A small network was shown many inputs. Here are its activations along a few directions, one row for each input.
Each table varies a few parts of the input and shows all the possible inputs, shuffled.
A made-up example of a description, with smaller parts first: one of 8 places around a ring, together with either a single point or one of 9 places along a line or (one of 3 separate values, together with one of 4 places along a line).
Shared parts are said once, and a part with two or three values counts as separate values.
In the rows, zero is written as 128.

Other details of the inputs vary at random and push rows far along two fixed directions, the same in every table; ignore that.

A family of inputs:
x1: [101  96 192 105  80 173 162 101 184 126 143 115 122  96 140 126 104]
x2: [107 153 113 153 166 105 170 121 148 141 123 104  86 168 152 141 165]
x3: [103  96 183 116  83 192 172 117 161 158 152 131 125 112 145  91 107]
x4: [ 94 138 102 145 148  85 178 124 146 116  92 119 117 161 146 165 165]
x5: [ 96  94 186 129  95 179 169  96 186 118 155 124 143 118 115 117 112]
x6: [158 110 143  88  88 205  52 124 114  85 196 155 189  95  94  91 100]
x7: [150 150  86 119 153 100  62 152  67  83 122 146 166 126  95 153 139]
x8: [160 151  89 121 148  99  62 149  62  83 119 139 152 117 112 164 126]
x9: [100 102 188 122  95 190 162  93 184 122 166 128 130 125 134 112 122]
x10: [ 92 134 117 154 143  85 178 128 134 112  94 127 114 155 139 173 172]
x11: [111  99 200 109  78 159 171 105 163 154 139 128 120  98 149  94  92]
x12: [ 98 152 102 151 148 112 163 128 146 142 109  98  88 160 165 151 160]
x13: [152 158  83 129 144 116  49 162  64  90 149 139 141 127 123 150 144]
x14: [114 141 123 150 150  70 183 128 126 151  90 120  97 150 162 149 127]
x15: [ 95  88 175 127  85 183 174  95 181 110 154 128 153 113 124 112 126]
x16: [ 98 142 103 143 153  95 177 120 146 130  84 107 110 158 134 155 154]
x17: [135 114 102 168 157  72 144 108 175 174  69 146  80 125 142 167 158]
x18: [110 144 104 142 146  91 179 120 145 133  85 100  99 151 151 169 144]
x19: [101 105 191 124  83 178 171 116 165 158 157 140 121 114 147  93  98]
x20: [184 124  69 150 169  92  28 137 112 147 123 163 140 117  84 131 142]
x21: [109 144 112 162 144  91 173 125 124 168 119 118  98 186 168 119 156]
x22: [124 113  99 167 161  73 147 111 180 174  70 154  90 140 125 158 167]
x23: [101 136 121 146 134  85 164 128 131 119 103 106  91 141 170 172 172]
x24: [104 145 115 160 169  94 177 121 147 135 110  98 102 160 137 145 159]
x25: [181 155  81 110 154 103  68 164  72 106 106 124 146 125 107 136 109]
x26: [101 141 121 149 158  70 185 128 130 151  89 126 108 162 148 138 140]
x27: [164 147  79 135 152  93  66 155  55 132 137 135 165 148 107 106 117]
x28: [109  97 190 126  95 178 187 106 174 137 152 132 133 111 111  90 106]
x29: [102 146 116 161 136  95 170 138 123 173 109 113  94 170 177 129 150]
x30: [176 162  86 110 162  99  66 154  75 106 118 123 145 115 103 149 108]
x31: [165 162  91 130 161 101  55 156  63 127 153 142 138 153 118 108 116]
x32: [106 137 105 146 141  85 176 121 140 116  91 113 104 149 162 175 151]
x33: [101 129 111 161 161  91 180 131 127 151 107 107 106 171 146 130 150]
x34: [118  96 193 111  88 168 189 111 172 136 130 135 125  92 122 111  88]
x35: [193  81 145  87  85 175  21 116 146 149 154 176 157  43  82  96  89]
x36: [147 159  84 129 149 116  46 159  65  90 146 136 141 127 124 148 143]
x37: [ 94 151 117 156 157 107 157 128 142 133 114 105  88 157 168 162 162]
x38: [105 102 186 104  95 174 183 104 184 131 132 129 145 104 107 113 108]
x39: [173 162  90 107 154  94  60 165  63 118 127 123 124 112 114 127 111]
x40: [162 101 152  74  94 186  75 138  94 117 157 160 198  84  71  79  70]
x41: [ 96 140 116 165 148 102 163 121 134 113 127 120  95 172 160 159 184]
x42: [109 105 190 120  93 187 180 105 174 142 163 137 115 121 126  88 112]
x43: [110 138 115 145 128  72 171 133 121 169  97 103  90 157 174 135 137]
x44: [183  91 140 105  91 196  18 121 143 154 168 186 157  56  81  90  99]
x45: [106 108 188 120  90 189 176 117 171 146 153 135 111 104 136  96 106]
x46: [101 104 172 120  87 197 165  92 182 129 157 122 126 127 128 100 118]
x47: [166 128 153  84  99 206  52 137 110 111 183 142 172  74  93  88  82]
x48: [103 141 125 168 164  81 177 122 126 152 107 116 106 167 152 124 148]
x49: [111  87 186  98  76 170 175 114 162 156 139 121 122 100 144  99 100]
x50: [107  97 190 111  85 170 173  99 183 119 134 129 135 102 127 138  94]
x51: [166 152  81 122 164 113  61 158  61 127 150 134 141 153 117 107 125]
x52: [175 111 155  69  81 193  58 143 109 112 157 131 170  70  93  83  77]
x53: [108  96 189 108  92 167 192 113 176 136 133 143 135 105 106 101 101]
x54: [174 165  88 105 160 100  52 156  73 112 127 110 134 110 117 137 119]
x55: [104 145 108 138 142  96 164 121 141 138  91  87  84 146 163 156 152]
x56: [114 131 115 142 150  84 186 133 123 153  86 111 100 151 158 151 138]
x57: [155 104 155 103  87 192  61 128 102  77 185 157 201  82  73 104 104]
x58: [ 96 142 118 146 160  86 173 123 148 123  90 113 111 161 139 168 156]
x59: [101 139 107 140 139  88 162 122 138 122  99 100  92 144 174 163 164]
x60: [170 108 151  72  93 192  72 140 112 102 150 151 195  84  65  82  77]
x61: [115  90 188 115  69 160 186 105 157 158 127 136 144 109 138 104  86]
x62: [ 90 135 115 171 154  91 171 119 136 109 112 115 110 163 146 161 175]
x63: [ 92 145 103 153 144 105 162 129 143 125 117 109  95 159 175 159 171]
x64: [162 151  81 119 149  86  72 157  54 132 115 143 168 141 103 116 112]
x65: [170 153  78 128 166 111  63 162  75 107 128 119 156 140  96 116 128]
x66: [129  73 171 142  91 178 138  81 218 178 150 167 108 102 119  99 133]
x67: [106  92 190 118  71 171 178 103 168 108 135 141 140  95 130 142 114]
x68: [153 156  85 131 157 114  49 147  69  84 154 140 146 143 116 140 149]
x69: [166 164  79 119 156 124  53 173  72 119 130 119 136 134 121 120 130]
x70: [159 157  70 128 161 113  60 146  78 103 134 117 157 142  93 131 129]
x71: [171 160  78 123 161 121  55 160  75 113 142 123 137 151 109 111 132]
x72: [155 152  90 115 143  98  48 153  64  89 129 126 138 114 124 154 135]
Description of these inputs: one of 6 places around a ring, together with either a single point or one of 11 places along a line.
The inputs of x50 and x5 match in every part but the place on the ring of 6. If x25 is changed in the same way as x50 into x5, which row does it become?
Answer: x65
The inputs of x45 and x28 match in every part but the place on the ring of 6. If x47 is changed in the same way as x45 into x28, which row does it become?
Answer: x24
Change only the place on the ring of 6 in x10. List by row number the other rows that result.
Answer: x13, x23, x41, x57, x67
Change only the place on the ring of 6 in x6. List by row number the other rows that result.
Answer: x4, x15, x32, x59, x63

A family of inputs:
x73: [ 92 117 158 151 118 134 188 112 148 152 147 125 115 160 157 105 139]
x74: [ 92 123 157 121 120 137 196 113 165 108 110 110 114 127 139 157 129]
x75: [161 145 107 110 140 104  77 156  54 124 140 139 169 135 107 107  97]
x76: [140 155  75 164 189  72 114 135 137 154  99 126  74 155 143 158 170]
x77: [134 146  79 176 182  65 115 135 129 155 100 134  86 159 137 151 180]
x78: [149  82 158 122  84 189  90 105 161 145 160 171 160  88  97  91 107]
x79: [100 131 162 127 123 132 204 125 148 150 114 104 103 139 149 114 109]
x80: [153 141  99 109 132 116  71 148  71  79 126 138 178 122  97 146 119]
x81: [138 105 178  92  84 180 130 132 114 130 159 140 168  96 102  76  73]
x82: [113  91 152 147 118 108 178  98 178 168 101 150 117 122 134 132 129]
x83: [163 147 101 106 135 113  77 160  55 122 131 134 166 137 107 106  99]
x84: [140 148  70 150 180  53 125 143 121 160  67 123  96 147 135 162 156]
x85: [188 140  89 105 149 107  49 143 104 132 111 130 140  98  93 129 105]
x86: [111 156  88 155 167  52 146 137  95 100  94 119 126 165 139 180 161]
x87: [133 107 174 107  89 199 116 127 123 128 184 143 159 108 111  71  95]
x88: [137 137  70 158 175  47 127 136 116 162  70 133 101 153 133 159 160]
x89: [162 163  95 112 150 138  62 155  76 119 155 107 141 137 118 105 113]
x90: [172 123  94 138 148 112  40 132 104 136 143 170 151 121 100 121 131]
x91: [145 143 101 131 140 124  57 138  81  77 157 146 169 133 104 141 138]
x92: [127 159  92 136 141  50 123 154  84 139  86 109  75 133 199 185 150]
x93: [ 89 115 160 135 112 128 199 113 157 107 113 121 123 128 134 151 138]
x94: [160  97 170  94  93 175 105 115 160 143 138 155 150  67  89 101  80]
x95: [ 96 124 155 126 115 133 204 127 148 154 111 106 115 143 151 111 115]
x96: [134 112 168  98  86 202 115 126 132 129 176 136 157 110 114  69  95]
x97: [115 112 144 145 125 142 159 100 200 162 120 117  86 125 141 127 146]
x98: [115  99 152 142 117 115 181 110 181 165  99 143 103 118 129 132 129]
x99: [174 134  84 128 149 127  40 143 109 135 136 151 139 112 100 120 130]
x100: [155 155  94 109 147 144  54 141  92  78 154 112 151 122 107 144 134]
x101: [ 96 133 156 139 127 149 186 121 155 150 142 107  96 150 155 107 132]
x102: [124 100 165 107  77 202 106 110 139  88 174 150 177 103 102 111 115]
x103: [ 82 120 146 141 116 152 181 107 172 107 132 115 114 140 145 144 157]
x104: [159 144 107 111 110 124  34 154  70 115 152 135 120  98 164 144 125]
x105: [126 112 170  99  92 207 104 114 146  85 176 135 160  93 100 115 107]
x106: [ 85 116 154 146 117 149 185 109 166 104 138 124 115 140 144 146 160]
x107: [104 127 154 121 119 132 202 123 155 148 114  90 104 138 154 113 110]
x108: [ 94 123 152 120 116 138 192 109 169 104 109  94 115 124 139 152 130]
x109: [114 162  81 138 171  68 145 146 103  98  85 102 116 158 141 179 163]
x110: [ 96 120 152 147 112 146 189 115 147 152 140 122 113 160 157 104 140]
The inputs of x74 and x105 match in every part but one. If x86 is changed in the same way as x74 into x105, which row does it become?
Answer: x91
What is each input in this table made of?
Answer: one of 2 separate values, together with either a single point or (one of 3 separate values, together with one of 6 places along a line)
Change only the choice among 2 separate values in x92. List by row number the other rows that result.
Answer: x104
Change only the choice among 3 separate values in x75. List by row number the other rows that result.
Answer: x82, x86

A family of inputs:
x111: [ 84 118 146 147 119  91 216 109 181 145  75 104  73 131 176 173 154]
x112: [124 173  74 145 180  95  96 143  86  80 133 100 121 172 139 162 171]
x113: [ 50 138 146 171 134 121 235 107 154  93 127  93 109 188 168 160 182]
x114: [166 132  67 148 176  49  92 136 120 152  69 147 119 126 107 159 141]
x115: [121 178  84 131 170  81 130 168  44 110 128  98 135 182 142 121 130]
x116: [147 135 142  77 102 163  89 148  69  59 148 136 203  97  86 125  84]
x117: [105 107 133 173 144  92 214 110 190 219  87 131  65 161 156 109 153]
x118: [172 115 123 114 116 172  33 127 127 112 171 173 162  90  90 111 118]
x119: [109  94 198 107  62 196 173 112 174 169 154 128 116 104 153  82  90]
x120: [159 132 138  75 103 160  72 141  87  75 147 127 181  85  86 125  82]
x121: [136 157  70 150 166  92  80 141  99 107 128 123 101 151 149 168 177]
x122: [157 147  79 139 175  58  97 142 104 138  80 133 112 122 123 171 143]
x123: [118  83 201 115  77 182 167 104 188 189 150 142 121 100 131  70  90]
x124: [113  67 185 141  83 194 150  78 228 160 150 165 131  97 105 103 133]
x125: [160 143 134  86 112 173  75 154  71 114 174 121 171 116 109  80  73]
The inputs of x112 and x125 match in every part but one. If x121 is changed in the same way as x112 into x125, which row does it become?
Answer: x119
What is each input in this table made of?
Answer: one of 3 separate values, together with one of 5 places along a line
Change only the choice among 3 separate values in x116. List by row number the other rows that result.
Answer: x113, x115
Change only the choice among 3 separate values in x124. List by row number the other rows that result.
Answer: x114, x117
